A small network was shown many inputs. Here are its activations along a few directions, one row for each input.
In each table, some parts of the input vary, and every possible input appears once, in random order.
A made-up example of a description, with smaller parts first: line(4) and (point or line(9) or (values(3) and ring(8))).
Shared parts are said once, and a part with two or three values counts as separate values.
In the rows, zero is written as 128.

Other details of the inputs vary at random and push rows far along two fixed directions, the same in every table; ignore that.

A family of inputs:
x1: [ 97 122 121 123 124 129  95 142  96 137 123 138]
x2: [106  72 108 121 117 163 137 128 118 140  79  99]
x3: [ 94 119 124 130 121 116  87 149 108 149 133 144]
x4: [167 117 146 127 153 129 168  67 176 116 122  76]
x5: [120 136 131 131 131 115 101 120 124 135 138 131]
x6: [116 131 113 129 118 122 101 159  92 137 118 147]
x7: [163 109 134 119 134 180 157  89 176  94 123  70]
x8: [ 89 124 131 136 127 126 136 159 106 136 111 154]
x9: [137 164 124 152 125 102 162 141 132 137 157 162]
x10: [116 132 100 127 129 121 102 162  92 135 121 147]
x11: [140 166 137 142 120  98 118 126 117 128 171 159]
x12: [138 155 125 152 123 103 162 142 135 144 164 163]
x13: [156 105 127 120 134 143 118  77 135 121 132  95]
x14: [147 170 141 131 124  97 118 131 120 122 159 167]
x15: [137  96 119 125 133 156 152 108 132 123  84  96]
x16: [ 92 137 114 122 103 143  84 196 100 121 139 147]
x17: [123 152 149 151 124 106 155 132 136 144 168 165]
x18: [104 127 126 117 112 154 131 184 129 110 111 141]
x19: [188 169 145 132 138 136 127 109 162  94 181 116]
x20: [145 167 138 142 128  98 118 131 116 123 165 162]
x21: [144 138 148 127 140 127 160 102 148 120 127 132]
x22: [113  85 118 112 132 154  98 108 112 135 108 100]
x23: [101 129 125 126 129 122  96 152  93 134 124 149]
x24: [120 102 117 116 123 149 144 133 122 127  78 118]
x25: [186 153 138 141 129 114 135  84 149 132 175 125]
x26: [155 154 153 143 136 100 169  92 170 130 160 116]
x27: [154 100 141 126 157 149 155  64 168 114 101  76]
x28: [149 170 118 142 128  99 122 134 119 136 169 157]
x29: [184 158 144 133 128 138 126 105 167 107 193 115]
x30: [142 165 126 152 133 102 163 146 130 132 151 164]
x31: [128 161 143 151 118 102 158 133 131 130 158 164]
x32: [178 151 121 120 144 119 130  98 140 118 142 125]
x33: [ 91 113 125 137 109 126 136 157 108 142 122 152]
x34: [136 164 147 140 122 101 158 139 133 123 147 172]
x35: [135 167 144 144 137  92 109 130 128 133 164 158]
x36: [105 103 109  95 117 172  83 171 110 106  94 111]
x37: [156 139 144 141 137 123 166  97 147 114 137 127]
x38: [118  80 116  92 141 165  97 103 111 118  73  89]
x39: [ 82 114 130 139 118 120 127 157 121 151 121 148]
x40: [107  93 117 114 123 180 129 159 130 105  89 100]
x41: [ 96 132 108 130 105 120  94 173  83 146 121 155]
x42: [ 88  71 117 116 133 160 125 115 127 132  68  88]
x43: [ 80 129 119 124 113 103  88 173  95 149 127 143]
x44: [116 133 140 124 128 108 147 139 141 133 117 132]
x45: [104  86  88 113 123 149  93 146  94 143  98 113]
x46: [144 168 128 140 129 101 163 147 135 131 146 170]
x47: [184 114 125 106 143 151 127  66 147 111 107  82]
x48: [ 96  67 109 102 126 147  88 124 112 142  88  79]
x49: [125 165 152 142 131  95 149 138 146 133 145 168]
x50: [ 87  84 113 116 108 178 121 174 123 122 100 110]
x51: [ 98 125 117 139 108 127 140 162 107 143 111 149]
x52: [ 84 106 127 131 116 117 133 158 123 152 118 129]
x53: [173 103 144 123 155 160 172  34 174 110 116  65]
x54: [165 111 136 106 155 143 115  61 157 111 109  81]
x55: [143 129 134 122 141 113 114 107 136 127 133 104]
x56: [128 139 134 114 131 105 108 131 128 131 130 127]
Description of these inputs: values(2) and line(4) and (point or line(6)).
Q: Changing only the line(4) part turns x34 into x31. The same change can be made to x14. Which row results?
A: x11
Q: Change only the values(2) part in x10. List by row number the other rows that result.
A: x30
Q: Start at x45 and move only the line(4) part, one step at a time. The first step leads to x28. Which rows follow, in order?
A: x10, x32
Q: Start at x39 and move only the line(4) part, one step at a time. The first step leads to x42. Which rows follow, in order?
A: x27, x49

A family of inputs:
x57: [ 80 137 111 122 123 127 111 208  82 125  97 164]
x58: [125 141 134 136 140  98 137 125 155 142 151 130]
x59: [139 164 132 146 135 119 140 145 120 110 145 168]
x60: [ 56  86 122 124 124 157 105 177 105 130  90 139]
x61: [113  89 115 100 117 151 131 139 131 118  89  99]
x62: [171 170 152 128 134 121 153 114 158 116 147 143]
x63: [153  75 125 104 139 177 145  65 176 100  80  30]
x64: [163 136 140 125 143 124  94  78 132 117 152 118]
x65: [127 174 127 146 103 103  95 189 108 137 192 176]
x66: [166 107 135 136 137 135 152  65 161 129 125  70]
x67: [125 163 141 142 129 103 145 155 162 130 171 150]
x68: [144  97 124  94 148 150  81  85 125 118 100  71]
x69: [139 156 143 156 129 113 153 146 157 136 182 147]
x70: [ 82 113 103 114 135 124 104 174  77 135  73 140]
x71: [145 147 157 149 134 106 143  86 147 125 148 132]
x72: [133 146 125 138 121 116 139 121 117 147 140 160]
x73: [101  97 103 112 121 148  73 128  87 139 115 115]
x74: [166 174 142 146 121 123 162 114 148 126 173 163]
x75: [ 60 150 139 136 118 108 114 217 107 143 139 183]
x76: [144 144 122 115 123 128  96 138 138 114 153 119]
x77: [164 171 151 147 132  83 156  92 170 130 170 123]
x78: [103 171 156 158 108 102 133 169 122 127 162 186]
x79: [ 78  95 111  93 118 161  59 180  86 121  86 114]
x80: [143  82  93 119 146 155 131 102 116 127  80  77]
x81: [130 135 145 118 130 104 135 121 125 133 126 137]
x82: [179 129 131 120 136 161 118  68 150 104 160  89]
x83: [116  87 132 110 123 161 130 119 122 110  92 114]
x84: [155 140 144 132 120 134 163 101 145 118 160 134]
x85: [ 92 149 142 123 107 108 126 192 104 131 133 177]
x86: [112 120 106 109 122 118  72 147 107 136 124 119]
x87: [156 174 153 163 114 103 161 133 157 129 187 145]
x88: [129  83 115 116 123 139 134 112 120 139 100  97]
x89: [150 127 118 134 125 122 139 119 129 146 125 130]
x90: [ 89 113 116 110 123 127 106 163  94 146  76 145]
x91: [106 170 153 145 137  80 130 156 132 148 165 172]
x92: [149  76 106  92 135 181 135  94 155 110  64  62]
x93: [123 112  98 130 127 150 131 161 107 123 104 121]
x94: [110 102 128 129 117 162 138 117 130 121 111 101]
x95: [165 125 144 140 155 132 161  49 172 130 159  95]
x96: [141 124 133 118 131 151  90 113 126 105 137 119]
x97: [132 116 101 114 137 147 133 139 129 109  95 104]
x98: [167 143 160 146 160 113 154  60 174 123 164 120]
x99: [172 139 139 121 135 102 156  82 162 126 146 111]
x100: [171 142 126 133 132 113 104 101 134 134 171 114]
x101: [142 154 142 138 123 127 140 134 134 120 139 168]
x102: [143 148 139 138 131 110 134 113 127 134 133 163]
x103: [ 99 103  88 113 133 128 112 156  97 133  75 117]
x104: [106 138 146 132 126 105 125 135 123 137 120 131]
x105: [115  79 121 122 129 159 132  81 126 132  90  76]
x106: [ 88 138 126 137 103 100 128 166  88 154 144 183]
x107: [166 131 147 139 148 150 167  69 180 115 164  99]
x108: [119 156 112 147 129 106 135 146  95 140 143 169]
x109: [106 112 122 141 131 118 128 144 128 154 134 127]
x110: [158 123 118 115 136 125 139  94 151 132 108 106]
x111: [106 100  96 121 129 168 128 145  97 117  90 118]
x112: [123 158 156 137 122 115 140 142 142 120 142 137]
x113: [106 107 107 126 141 134 114 134  92 124  84 135]
x114: [ 91  90 110 118 101 148 123 179 100 137 100 130]
x115: [108  85 127 113 127 139 121 112 108 128  87 121]
x116: [143 170 130 150 108 109 146 170 130 140 165 178]
Q: Changing only one part turns x103 into x70. The same change can be made to x97. Which row results?
A: x57
Q: Changing only one part turns x106 into x99. The same change can be made to x73. Which row results?
A: x86
Q: What is each input in this table made of?
A: values(2) and ring(5) and (point or line(5))
Q: Change only the values(2) part in x86. List by row number the other rows that result.
A: x76
Q: Change only the line(5) part in x90. List by row number the other rows that result.
A: x70, x81, x91, x104
Q: List by row number the other rows that have the ring(5) part and the values(2) part in common with x102.
A: x64, x71, x98, x113, x115
Q: Change only the line(5) part in x78. List by row number the other rows that result.
A: x59, x60, x83, x101
Q: Change only the ring(5) part in x61. List by row number the other rows that result.
A: x83, x84, x85, x114

A family of inputs:
x117: [190 112 128 124 135 167 164  63 165 101 128  71]
x118: [115 189 168 153 107  97 136 171 142 127 193 188]
x119: [165 146 138 123 148 106 158  86 148 121 120 122]
x120: [201 173 146 133 150  93 101  55 148 127 187 117]
x121: [ 85 120 116 135 114 103 123 170 105 162 128 162]
x122: [156 189 144 153 116  96 156 153 157 133 204 178]
x123: [ 75 102 123 133 127 123 117 153 110 148  99 118]
x124: [ 59 144 122 142 103 115 108 226 101 139 141 174]
x125: [ 65  85  97 125 106 132 113 169  74 153  80 140]
x126: [100  42 131 100 141 174 119  76 136 126  56  54]
x127: [104  71 100 112 142 162 125 110 101 132  56 102]
x128: [175 144 130 134 143 147 158 102 149 104 141 128]
x129: [176 142 135 116 140 138 154 105 159  99 118 111]
x130: [126 133 112 109 120 138  60 153  96 120 140 127]
Q: Changing only one part turns x118 into x126. The same change can be made to x128. Which row results?
A: x127
Q: What is each input in this table made of?
A: values(2) and (point or line(6))
Q: Change only the values(2) part in x125. List by row number the other rows that result.
A: x117

A family of inputs:
x131: [174 171 140 141 140 123 154 121 142  99 148 150]
x132: [141  79 118  98 137 170  75  89 125 120  94  59]
x133: [130  85 124  98 128 174 127 113 132  94  73  90]
x134: [139 111 116 124 150 117 139 105 123 132  90 107]
x135: [128  71  92 124 132 175 131 110 125 120  76  73]
x136: [ 92 111 135 136 114 131 121 156 104 146 126 137]
x137: [ 63 130 111 145  84 110 111 215  90 148 133 180]
x138: [130 151 151 142 142 105 139 103 154 135 160 147]
x139: [175 154 138 149 151 109 158  79 152 131 151 144]
x140: [125  70 119  99 139 139 129  86 131 125  63  72]
x141: [116 159 138 155 119 108 136 147 145 130 176 146]
x142: [ 89  96 117 133 108 151 114 158 119 137 102 107]
x143: [133  74 131 104 149 148 128  74 144 127  65  53]
x144: [ 95  73 124 114 131 159 111 114 123 142  70  99]
x145: [167 153 140 128 123 118 155 127 163 120 167 140]
x146: [174 158 153 134 133 127 154 115 176 122 169 121]
x147: [153 149 149 141 130 102 150  93 153 135 156 153]
x148: [178 148 138 152 144 116 166  89 142 126 167 133]
x149: [144 147 154 146 139 113 151 101 150 127 180 130]
x150: [114 109 134 117 149 117 127 104 139 128 104  96]
x151: [154 162 140 141 135 107 155  90 145 138 152 152]
x152: [ 91 144  96 132 113 106  65 205  59 146 134 185]
x153: [ 58 138 119 127 109 119 104 229 103 142 137 178]
x154: [113 114  98 105 120 143  76 139  86 132 108 119]
x155: [160 161 142 128 142 109  96  99 144 118 184 124]
x156: [101 112 134 115 120 158 112 160 116 111  88 121]
x157: [139  70 113 108 139 177 145  70 126 123  85  63]
x158: [102 142 110 121 109 130 129 189 109 139 127 160]
x159: [107 137 105 131 118 127 125 199 105 138 125 167]
x160: [ 58 150 132 130 111 120 102 220  93 120 125 185]
x161: [171 162 131 148 124 121 165  94 158 123 168 121]
x162: [157 167 140 135 140  85 157  97 140 135 144 136]
x163: [166 178 145 132 130 125 156 116 144 102 150 146]
x164: [112 100 108 104 115 137  71 141  95 129 112 121]
x165: [131 146 145 146 114 101 147 134 123 138 171 163]
Q: What is each input in this table made of?
A: line(5) and (point or line(6))
Q: Changing only the line(5) part turns x158 into x146. The same change can be made to x163. Which row results?
A: x156
